Each row below holds a small network's activations on one input, seen along a few directions.
In each table, some parts of the input vary, and every possible input appears once, in random order.
A made-up example of a description, with smaller parts first: one of 5 places around a ring, together with either a single point or one of 11 places around a ring or (one of 3 separate values, together with one of 4 places along a line).
Shared parts are said once, and a part with two or three values counts as separate values.
In the rows, 100 means zero.

Other details of the inputs shift rows strongly along two fixed directions, in all tables alike. That doesn't count.
To show where, the next rows are all for the same input, with only those details redrawn:
[100, 106,  77,  85, 117, 111,  92, 119, 110, 110, 107,  88]
[101,  89, 142, 121,  80,  76, 103,  62,  98,  91,  82, 111]
[100, 107,  75,  84, 117, 110,  91, 118, 111, 110, 107,  89]
[ 94, 111,  91,  90, 106,  91,  83,  79, 116,  94,  96, 104]
[101, 105,  79,  86, 116, 111,  94, 120, 109, 111, 107,  88]
[101, 106,  78,  85, 116, 111,  93, 119, 110, 111, 107,  88]

Table:
row 1: [101, 113,  88,  94, 109,  96,  84,  76, 112,  89,  98, 108]
row 2: [ 97,  90, 140, 120,  75,  74, 106,  65,  96,  89,  83, 116]
row 3: [113,  54, 134, 132,  72, 152, 136, 161,  51, 112, 116,  55]
row 4: [112,  86,  96,  96, 113, 116, 104, 133, 100, 122, 104,  88]
row 5: [ 94, 113,  66,  78, 114, 102,  93, 123, 112, 108, 105, 105]
row 6: [ 91, 100,  87, 103,  85, 133, 116, 134,  75,  91, 122,  79]
row 7: [ 97, 107,  90,  89, 107,  90,  81,  81, 120,  97,  92, 110]
row 8: [ 95, 124,  59,  77, 122, 102,  94, 114, 110, 102, 112, 108]
row 9: [104, 102,  81,  87, 119, 114,  94, 118, 107, 113, 108,  87]
row 10: [101, 102, 136, 124,  79,  71, 118,  66,  87,  83,  91, 126]
row 11: [101, 105,  78,  86, 116, 111,  94, 120, 109, 111, 107,  88]
row 12: [ 99,  94, 139, 119,  80,  67, 114,  68,  94,  92,  86, 127]
row 13: [ 90, 119,  86,  88, 103,  80,  95,  87, 113,  94,  98, 120]
row 14: [119,  41, 157, 149,  62, 157, 157, 176,  31, 119, 118,  43]
row 15: [ 98, 112,  86,  91, 110,  90,  87,  80, 110,  93,  95, 115]
row 16: [101,  80, 104, 114,  82, 141, 119, 143,  66, 100, 116,  69]
row 17: [104, 100,  83,  90, 113, 106, 102, 131, 104, 116, 103,  96]
row 18: [ 98, 112,  89,  92, 110,  96,  84,  74, 110,  91,  98, 104]
row 19: [ 93, 108,  88,  88, 102,  88,  84,  84, 118,  95,  93, 114]
row 20: [105,  95, 137, 125,  82,  76, 109,  62,  90,  85,  85, 120]
row 21: [ 96, 109,  89,  88, 110,  87,  85,  81, 115,  98,  93, 114]
row 22: [107,  85, 141, 122,  84,  80, 101,  60,  95,  90,  82, 117]
row 23: [103, 116,  69,  86, 121, 116,  91, 109, 106, 100, 113,  88]
row 24: [ 84, 132,  50,  67, 117,  93,  89, 114, 120, 100, 111, 115]
Question: Describe the family of inputs behind these rows.
Answer: one of 4 places along a line, together with either a single point or one of 5 places along a line
Question: Changing only the place on the line of 4 turns row 13 into row 11. The same change can be made to row 6. Which row results?
Answer: row 14
Question: Change only the place on the line of 4 in row 21. List by row number the other rows that result.
Answer: row 4, row 9, row 12

Table:
row 25: [103, 112,  80,  90, 117,  99, 100, 107, 103, 104, 106, 108]
row 26: [ 96, 114,  86,  87, 110,  93,  98, 111, 116, 109, 104,  95]
row 27: [114,  68, 134, 127,  79, 112, 119, 115,  75, 103,  95,  98]
row 28: [ 94, 104,  84,  85, 108, 101,  90, 109, 112, 107, 100,  96]
row 29: [ 92, 104,  82,  85, 105, 104,  91, 108, 107, 103, 102,  99]
row 30: [116,  79, 134, 127,  87,  99, 131, 117,  71, 107,  98, 104]
row 31: [ 91, 114,  87,  94, 102, 114,  96,  99, 101,  92, 114,  80]
row 32: [ 77, 116, 129, 110,  69,  53,  83,   9, 112,  57,  79, 140]
row 33: [105,  73, 141, 128,  77, 115, 119, 108,  74, 102, 100,  73]
row 34: [105, 113,  82,  90, 120,  95,  99, 107, 108, 108, 103, 106]
row 35: [104, 101,  84,  87, 117, 102,  89, 106, 113, 110,  99, 103]
row 36: [102, 112,  76,  93, 108, 109,  96, 106,  99,  93, 107, 105]
row 37: [102, 101,  82,  87, 114, 106,  90, 106, 108, 105, 102, 105]
row 38: [ 90, 103,  78,  89,  97, 115,  87, 107, 103,  92, 103,  95]
row 39: [116,  71, 141, 129,  85, 117, 118, 105,  75, 104, 100,  80]
row 40: [ 76, 116, 127, 112,  65,  58,  81,   9, 110,  52,  79, 137]
row 41: [ 93, 113,  84,  86, 108,  96,  99, 110, 111, 106, 106,  99]
row 42: [ 91, 113,  82,  86, 106,  99,  99, 110, 106, 102, 108, 101]
row 43: [ 91, 103,  79,  87, 101, 109,  89, 108, 104,  98, 103,  98]
row 44: [122,  81, 140, 127,  96,  88, 131, 118,  84, 120,  92,  99]
row 45: [107, 102,  86,  88, 119,  99,  88, 107, 118, 113,  97,  99]
row 46: [116,  83, 138, 132,  89, 110, 128, 106,  70, 102, 103,  83]
row 47: [ 97, 105,  86,  86, 110,  98,  89, 109, 117, 111,  97,  93]
row 48: [101, 100,  80,  88, 110, 110,  88, 105, 104, 100, 103, 104]
Question: Changing only one part turns row 27 into row 38. The same change can be made to row 35. Which row results?
Answer: row 28
Question: Describe the family of inputs behind these rows.
Answer: one of 4 separate values, together with either a single point or one of 5 places along a line

Table:
row 49: [ 92, 105, 111, 111,  80,  89, 117,  88,  82,  82, 103, 123]
row 50: [ 81, 115,  86,  98,  83, 115,  71,  46,  97,  53, 104, 100]
row 51: [115,  76, 116, 110, 100, 115, 136, 172,  84, 138, 109,  76]
row 52: [ 83, 117,  93,  98,  92, 107,  72,  43, 106,  63, 102,  90]
row 53: [109,  94, 115, 114,  93,  92, 104,  83,  94,  91,  92, 117]
row 54: [ 80, 132,  45,  67, 114, 106,  88, 113, 110,  92, 118, 108]
row 55: [ 74, 109,  91,  93,  81, 108,  66,  49, 108,  63,  97,  94]
row 56: [105,  75, 129, 107,  92,  89,  98,  90, 103, 111,  84, 108]
row 57: [ 94,  88, 127, 118,  78, 113,  97,  76,  87,  83,  99,  75]
row 58: [106,  79, 128, 110,  95,  90, 100,  88,  98, 108,  85, 107]
row 59: [ 88, 108,  72,  82, 103, 110, 107, 138,  97, 109, 114,  97]
row 60: [ 73, 117,  91,  84,  86,  74,  85,  69, 117,  81,  94, 127]
row 61: [ 97, 121,  49,  70, 128, 109,  75, 108, 122, 102, 106, 103]
row 62: [ 90, 122,  49,  67, 123, 103,  75, 113, 126, 104, 103, 102]
row 63: [ 86,  93,  75,  86,  93, 141,  84, 124,  98,  95, 114,  67]
row 64: [102, 103,  78, 100, 105, 147,  99, 120,  82,  90, 125,  63]
row 65: [103, 105,  82,  90, 115, 108, 109, 140, 102, 120, 109,  86]
row 66: [109,  85, 129, 106, 104,  83,  95,  79, 111, 112,  85, 104]
row 67: [104,  94, 124, 109,  94,  78, 102,  87, 110, 106,  85, 107]
row 68: [112,  97,  83,  85, 132, 112,  94, 125, 111, 127, 105,  83]
row 69: [112,  89, 130, 115,  99,  83, 106,  88, 103, 109,  86, 102]
row 70: [129,  76, 115, 116, 112, 122, 133, 163,  79, 136, 109,  74]
row 71: [ 99, 111, 115, 114,  90,  86, 119,  84,  85,  86, 105, 116]
row 72: [ 97,  94, 119, 114,  82,  87, 113,  94,  88,  94,  93, 114]
row 73: [103,  94,  78,  83, 114, 111,  93, 136, 114, 121, 101,  93]
row 74: [ 93,  95, 117, 108,  82,  82, 105,  90,  98,  96,  89, 114]
row 75: [ 83, 130,  91,  91, 100,  75,  93,  60, 110,  79, 101, 121]
row 76: [ 91, 130,  43,  72, 120, 110,  85, 112, 111,  91, 114, 110]
row 77: [120, 104,  81,  96, 126, 117, 107, 132,  98, 115, 112,  89]
row 78: [ 92,  98,  80,  88, 102, 138,  87, 120, 102,  99, 116,  60]
row 79: [100, 110,  91,  93, 110,  88,  77,  54, 111,  83,  92, 125]
row 80: [113,  59, 157, 133,  70,  91, 133, 127,  79, 120,  84, 100]
row 81: [103, 105,  72,  88, 114, 113, 101, 135, 101, 112, 107,  95]
row 82: [101, 125,  91,  97, 110,  78,  86,  56, 115,  81,  94, 121]
row 83: [ 88,  91, 115, 115,  71, 118,  93,  73,  82,  71, 101,  87]
row 84: [109, 102,  84,  91, 120, 108, 105, 138, 106, 124, 105,  84]
row 85: [107, 107,  70,  91, 114, 116, 104, 133,  97, 106, 111,  99]
row 86: [119, 103,  78,  91, 134, 119,  99, 121, 100, 116, 112,  90]
row 87: [102, 113,  98,  92, 118,  80,  77,  50, 120,  92,  90, 115]
row 88: [122,  56, 157, 135,  83, 101, 131, 115,  68, 119,  89,  98]
row 89: [110,  86, 131, 112,  96,  82, 104,  90, 109, 111,  85, 104]
row 90: [112, 106,  81,  94, 121, 111, 108, 136, 101, 119, 109,  87]
row 91: [105, 106, 116, 115,  94,  85, 114,  83,  90,  90,  98, 114]
row 92: [117,  74, 156, 139,  78,  91, 144, 120,  67, 114,  95,  96]
row 93: [ 81, 126,  93,  89,  98,  72,  90,  62, 115,  84,  97, 119]
row 94: [103,  88, 121, 109,  91,  85,  98,  86, 104, 102,  84, 111]
row 95: [ 91, 101, 121, 106,  85,  78, 112,  90, 101,  99,  97, 111]
row 96: [ 94,  87, 123, 109,  78,  83, 108,  99,  99, 101,  88, 113]
Question: Changing only one part turns row 88 into row 58. The same change can be made to row 70. Which row results?
Answer: row 69
Question: Describe the family of inputs behind these rows.
Answer: one of 2 separate values, together with one of 4 places along a line, together with either a single point or one of 5 places along a line
Question: Change only the choice among 2 separate values in row 64. List by row number the other rows that result.
Answer: row 50
Question: Change only the place on the line of 5 in row 53. List by row number the other rows that result.
Answer: row 49, row 76, row 79, row 85
Question: A walk changes only the place on the line of 4. It starts at row 63 and steps to row 55. List the rest of the walk in order.
Answer: row 83, row 50
Question: A walk changes only the place on the line of 4. It starts at row 66 and steps to row 68. List the rest of the walk in order.
Answer: row 87, row 86
Question: Change only the choice among 2 separate values in row 67. List by row number the other rows that result.
Answer: row 80
